A small network was shown many inputs. Here are its activations along a few directions, one row for each input.
In each table, some parts of the input vary, and every possible input appears once, in random order.
A made-up example of a description, with smaller parts first: one of 8 places around a ring, together with either a single point or one of 9 places along a line or (one of 3 separate values, together with one of 6 places along a line).
Shared parts are said once, and a part with two or three values counts as separate values.
In the rows, zero is written as 128.

Table:
r1: [ 89 102 124 126 187 125 130  78 138 122 138  89 129 120 138 157 117 128]
r2: [164  98 132 141  78 115 110 144 118 179 151 116 107 118 125 137 126  82]
r3: [111  87 121 145 162 126 107  78 106 154 150  95 135 119 151 144 137 156]
r4: [166 107 110 156  91  90 150 143 135 186 129 143 107 116 141 116 100 133]
r5: [133 125 102 128  98 134 114 101 153 147 122 101 112 134  82 149 113  70]
r6: [136 123 118 141  75 128 118 129 168 109 131 112 136 132  91 158 108  65]
r7: [169  76 144 112 144 110 138 113 117 124 119  86 130  87 192 127 139 172]
r8: [110 140 162  89  95 148 115 183 117 116 134 176 133 205 136 121 118 146]
r9: [ 92 193  98  66 123 180 113 116 118 119 119 144 104 195 122 128  99 129]
r10: [146 101 129 162  94  99 152 184 164 151 126 143 146 125 109 116  87 130]
r11: [103 163 113  88  97 168 105 121  65 150 132 150 103 195 129 113 123 156]
r12: [143 183 149 132 162 134 119 162  87 135 127 210 103  85 133 104 202 128]
r13: [163  71 169 120 148 124 143 139 147  91 111  92 170 107 164 136 124 168]
r14: [108 233 117 127 187 153 129 122 127 104 116 165 109 100  84 102 182 113]
r15: [116 134  83 149 117  92 158 117 160 159 106 110 115 129  94 114  87 115]
r16: [113  71 162 149 167 122 117 157 136 115 149 112 161 125 155 164 122 137]
r17: [133 201 128 142 160 158 120 112  81 133 124 188 105 103  97 100 203 147]
r18: [117 133 103 157  93  94 159 146 172 125 114 123 141 121 103 123  75 108]
r19: [163  90 147 147  76 130 114 167 160 137 146 130 140 135  95 150 119  89]
r20: [160 107 100 148  78 131 100 100 111 171 143 106 116 136  93 132 131  96]
r21: [143  85 117 119 148 115 128  83 105 123 115  63 144  97 159 104 141 179]
r22: [ 82 180 133  86 101 154 123 141 133  85 124 147 124 203 133 121 104 117]
r23: [132 147 135  73  97 155  98 154  79 147 135 186  97 180 165 128 115 148]
r24: [127  77 144 138 161 116 116 118 111 153 156 112 121 107 184 162 135 144]
r25: [124 104 120  98 172 110 151  83 138  93 107  55 144 100 143 117 122 151]
r26: [136 172 165 143 153 150 140 179 133 100 126 219 136 108 109 117 205 135]
r27: [ 85 104 141 138 166 117 130 115 144  92 142  95 162 117 149 165 110 117]
r28: [151 112  82 166  94 101 142 105 124 182 122 125 115 132 109  99 102 141]
r29: [100 215 148 146 163 149 145 140 143  70 120 179 123 108 100 106 183 102]
r30: [127 105 142 109 151 114 154 108 148  68 108  69 173  99 155 132 111 142]
What do these inputs look like to the network?
Answer: one of 5 places around a ring, together with either one of 2 separate values or one of 4 places along a line
The inputs of r16 and r24 match in every part but the place on the ring of 5. If r26 is changed in the same way as r16 into r24, which row does it become?
Answer: r12
Which other rows agree with r9 in the place on the ring of 5? List them by row number.
Answer: r1, r5, r14, r15, r25
Start at r6 and move only the place on the ring of 5, one step at a time. The first step leads to r19. Which rows follow, in order?
Answer: r2, r20, r5

Table:
r31: [122 116 119 161 114 115 144 112 158 124 121  98 135 124 108 150 120  91]
r32: [115 117 139 131 112 124 151 130 161 112 123  92 137 144 118 146  92 107]
r33: [103 152 149 108 156 137 154 133 144  78 114 116 145 130 123 124 141 125]
r34: [150 113  93 138 128  98 145 119 141 157 125 100 128  99 113 129 120  98]
r35: [137 121 164 131 147 133 125 146  97 116 136 148 143 104 151 131 161 150]
r36: [ 89 149 127  94 156 148 111 128 131  92 125 124 139 136 140 128 116 148]
r37: [116 135 128 100 146 156 107 107 112 115 136 121 127 150 140 116 141 169]
r38: [133 127 138 144 172 118 127 133 126 136 140 153 123  81 138 127 163 139]
r39: [105 114 110 117 100 114 131 125 132 115 124  91 148 159 133 111  87 130]
r40: [132 165 118 132  59 142 119 165 121 167 129 182  98 170  75 122 117  85]
r41: [112 160 131 148 152 131 142  92 138  91 127 132 132 109 123 140 149 105]
r42: [144 157 121 146 173 135 137 100 123 129 137 129 119 100 122 132 146 112]
r43: [146  80 135 104 107 120 106 137 108 154 125 108 121 134 150 128 112 137]
r44: [131  99 110 119 104 135 116 104 125 150 140  97 125 172 138 131  98 147]
r45: [159  80 140 145 100 106 125 148 125 143 132 130 145 113 144 130 114 146]
r46: [141 122 138 105 150 138 115 125 101 126 109 145 116 130 168 117 145 172]
r47: [139  96 121 160 118  95 135 137 134 165 150 117 123  93 137 132 131 117]
r48: [129 201 123 121 109 160 115 162 125 136 109 220  99 156  84 109 151 126]
The inputs of r41 and r31 match in every part but one. If r33 is changed in the same way as r41 into r31, which row does it become?
Answer: r32
What do these inputs look like to the network?
Answer: one of 2 separate values, together with either a single point or one of 8 places around a ring
Which other rows does r44 become when the choice among 2 separate values takes its other values? List them by row number.
Answer: r37

Table:
r49: [115 218 142 105 158 170 123 142 103 102 124 205 110 141 111 108 183 137]
r50: [135 119 125 147 115 114 142 130 147 128 129 133 137 116 117 134 118 117]
r51: [138 108 132 148 115 112 134 146 135 141 135 118 131 111 128 128 130 119]
r52: [123 123 128 134 154 123 128 113 132 108 125 105 142 114 143 127 128 139]
r53: [124 110 121 114 108 121 126 120 116 140 129 112 126 139 136 129 107 128]
r54: [132 106 129 116 116 127 124 130 129 142 129 108 122 150 140 135 109 131]
r55: [126 119 115 116 110 129 119 120 132 133 130 102 125 145 132 129 107 126]
r56: [117 119 127 120 116 126 122 126 132 125 133 116 132 145 136 144 100 119]
r57: [118 116 125 129 152 121 131 111 127 119 127 106 138 110 140 128 131 143]
r58: [118 115 123 117 111 126 129 125 138 124 126 107 132 151 130 127 106 128]
r59: [109 216 126  99 117 175 110 151 101 121 125 210  99 176 108 113 154 124]
r60: [129 114 137 125 146 124 126 113 133 104 127 118 144 110 141 139 134 133]
r61: [128 108 131 119 149 121 137 116 128 123 122 106 131 111 143 124 136 140]
r62: [140 106 137 132 147 124 124 125 122 119 131 112 143 109 153 128 135 148]
r63: [124 220 130 131 122 164 120 156 114 126 126 221  97 140  87 109 173 109]
r64: [139 111 120 140 116 109 133 127 132 145 126 124 126 109 117 125 126 116]
r65: [131 108 137 130 159 123 132 120 125 127 126 109 133 115 148 133 130 146]
r66: [131 104 135 121 113 131 124 137 125 138 136 108 130 147 141 136 110 130]
r67: [142 109 125 149 117 109 134 133 133 146 129 126 128 112 126 128 125 124]
r68: [130 123 123 155 128 118 136 126 145 135 128 121 133 123 110 132 119 114]
r69: [139 116 122 143 120 120 132 122 138 141 126 120 130 114 103 131 127 114]
What do these inputs look like to the network?
Answer: one of 3 separate values, together with either a single point or one of 6 places along a line
Which other rows does r57 become when the choice among 3 separate values takes its other values? List them by row number.
Answer: r55, r69

Table:
r70: [136 111 126 120 103 123 127 132 128 135 128 122 129 145 138 129 108 133]
r71: [119 134 121 135 148 125 135 108 129 119 122 110 133 111 123 121 134 132]
r72: [120 132 124 142 148 122 132 109 137 121 131 121 128 106 127 137 137 117]
r73: [116 220 130 107 125 170 117 151 108 114 122 204 102 153  96 108 167 117]
r74: [126 122 128 122 140 126 128 111 121 126 131 128 124 127 150 133 133 142]
r75: [128 125 123 129 145 122 136 114 126 131 124 127 127 122 136 122 132 148]
r76: [116 114 139 129 150 131 120 122 121 127 140 128 131 128 146 144 135 136]
r77: [145 110 127 128 112 122 124 139 125 145 127 117 127 125 125 124 121 124]
r78: [140 115 131 136 111 120 130 147 132 132 125 116 137 121 120 122 119 121]
r79: [137 122 127 130 111 117 138 139 150 121 120 115 134 122 120 128 111 112]
r80: [124 103 132 129 115 129 119 135 130 138 138 121 135 149 128 140 111 128]
What do these inputs look like to the network?
Answer: either a single point or (one of 2 separate values, together with one of 5 places along a line)

Table:
r81: [168 112 181 106 193 120 155 156  64 117 107 134 141  80 195  99 180 195]
r82: [147  17  89 111  67  93 105 101 113 176 142  84 163 148 162 160  62 174]
r83: [ 99 197 127 100 108 179  91 123  70 140 137 181  88 236 122 114 115  98]
r84: [131 240 115 109  77 179 139 136 155  93  92 167  89 183  57  69 118 110]
r85: [ 97 225 107 171  91 144 149 130 143 133 127 202 102 162  32  89 156  91]
r86: [165 161 153 121  70 155 117 178  93 175 157 233  96 187 101  93 167 159]
r87: [138 224 103 159  81 110 131 159 111 146 126 216  84 112 104 100 151  40]
r88: [156 127 169 165 195 126 132 171  90 103 113 130 151  41 184 125 200 140]
r89: [197  13 108 133  85  93 123 150 152 194 147  75 138 122 168 147 107 167]
r90: [ 94 183 115 153 196 121 172 110 131  71 105 100 165  54 125 114 193 141]
r91: [105  60  85 192 120  63 154  89 205 150 133  67 150 111  86 138  81  97]
r92: [108 203 161  70  67 198 124 149 125 112 114 164  75 206  68 117 123 100]
r93: [114 178 101  95  95 161  88 136  84 177 135 227  68 196 141 115 131 154]
r94: [135 155 129 154 220 116 133 101 149 104 138 142 122  24 141 145 208 118]
r95: [ 97 172 141 101 196 142 156 111 160  22 109 125 200 100 114 131 132 164]
r96: [ 99  33 134 104  96 106 125 108 196 117 140  49 144 168 135 179  46 102]
r97: [182   5 139 179 100  87 107 147 162 189 135  77 127  82 111 131 106 113]
r98: [139 179 152 173  93 133 110 206  95 167 133 223  85 134 113  94 154  80]
r99: [127  46 111 126 109 126 107  80 118 164 150  17 134 178 162 160  59 121]
r100: [123  77 112 123  95 107 156 106 206 123 123  34 157 122  70 136  33 133]
r101: [175  62  74 174  89  68 124 107 190 169 144  67 129  60 122 159 112  74]
r102: [ 99 121 153 107 204 123 131 100  52 109 126 140 139 110 221 126 146 201]
r103: [ 98 149 161  59 185 174 137 128 136  42 110  98 163 114 156 177 155 150]
r104: [ 81 130 153  86 239 149 108  90  74  81 130 120 160 143 182 155 136 151]
What do these inputs look like to the network?
Answer: one of 3 separate values, together with one of 8 places around a ring
The inputs of r84 and r100 match in every part but the choice among 3 separate values. If r83 is changed in the same way as r84 into r100, which row does it become?
Answer: r99
Which other rows does r90 become when the place on the ring of 8 takes its other values? List them by row number.
Answer: r81, r88, r94, r95, r102, r103, r104
Which other rows does r90 become when the choice among 3 separate values takes its other values? List them by row number.
Answer: r85, r91

Table:
r105: [120  87 135 118 171 119 129  96 112 114 132  66 147 100 170 132 138 156]
r106: [150  64 114 136 103 110 103 119 113 181 143  99 122 134 143 141 103 131]
r107: [114 173 157  93 176 157 123 132 107  85 125 168 125 126 149 127 170 147]
r108: [114 179 138 100 174 152 119 106  91  94 125 159 122 119 146 115 175 154]
r109: [116  84 138 124 188 120 131  94 123 112 127  78 149 103 166 145 125 167]
r110: [151  83 130 159 124  96 148 124 179 121 118  86 146  87 109 141 108 100]
r111: [149 154 135 114  85 149 105 160 100 150 139 196 102 158 131 125 138 126]
r112: [154  66 116 132 101 104 118 136 115 183 137 100 123 137 152 132  94 141]
r113: [133 160 116 128  96 150  92 152  91 172 148 182  98 151 118 117 146 118]
r114: [130 188 117 155 129 127 148 146 147 128 120 166 115 105  82 112 150 100]
r115: [110 178 145 105 182 156 131 127  95 100 119 157 123 127 140 109 172 160]
r116: [138  94 115 173 127  91 147 113 158 142 133  77 147  83  93 132 117  98]
r117: [131 184 114 158 124 139 134 136 142 125 117 155 116 107  76 108 167  94]
r118: [155  60 122 129  90 100 119 141 118 169 136 111 134 141 154 133  95 145]
r119: [130 180 132 154 129 137 138 148 158 112 125 178 125 110  77 132 154  87]
r120: [ 64 211 102  63  92 183 120 116 156  82 117 143 115 240  86 131  77 103]
r121: [106 172 153 101 178 153 130 136 101  92 118 166 128 130 141 112 175 159]
r122: [144 159 124 128  93 154 111 146  93 164 133 188  96 159 126 111 142 138]
r123: [ 66 107  99  82  86 130 128  95 163  98 119  46 147 206 127 157  14 102]
r124: [143  95 118 172 125  90 160 121 165 140 126  79 143  87 106 126 108 107]
r125: [128  82 154 114 161 121 133 112 121  95 132  78 163 106 176 142 130 162]
r126: [115  82 147 121 170 115 137 113 125 105 129  78 152 108 176 136 131 163]
r127: [160  57 132 124  94 110 111 141 124 165 136 105 126 140 156 146  96 131]
r128: [143  89 125 172 117  91 158 116 171 125 123  92 148  93 111 131 111 110]
r129: [126 182 124 153 127 130 146 145 158 117 118 177 115 111  87 118 154  96]
r130: [139 155 127 121  88 144 109 157 101 156 137 199  98 160 132 117 138 133]
What do these inputs look like to the network?
Answer: one of 2 separate values, together with either a single point or (one of 3 separate values, together with one of 4 places along a line)
The inputs of r113 and r106 match in every part but the choice among 2 separate values. If r121 is changed in the same way as r113 into r106, which row does it become?
Answer: r126
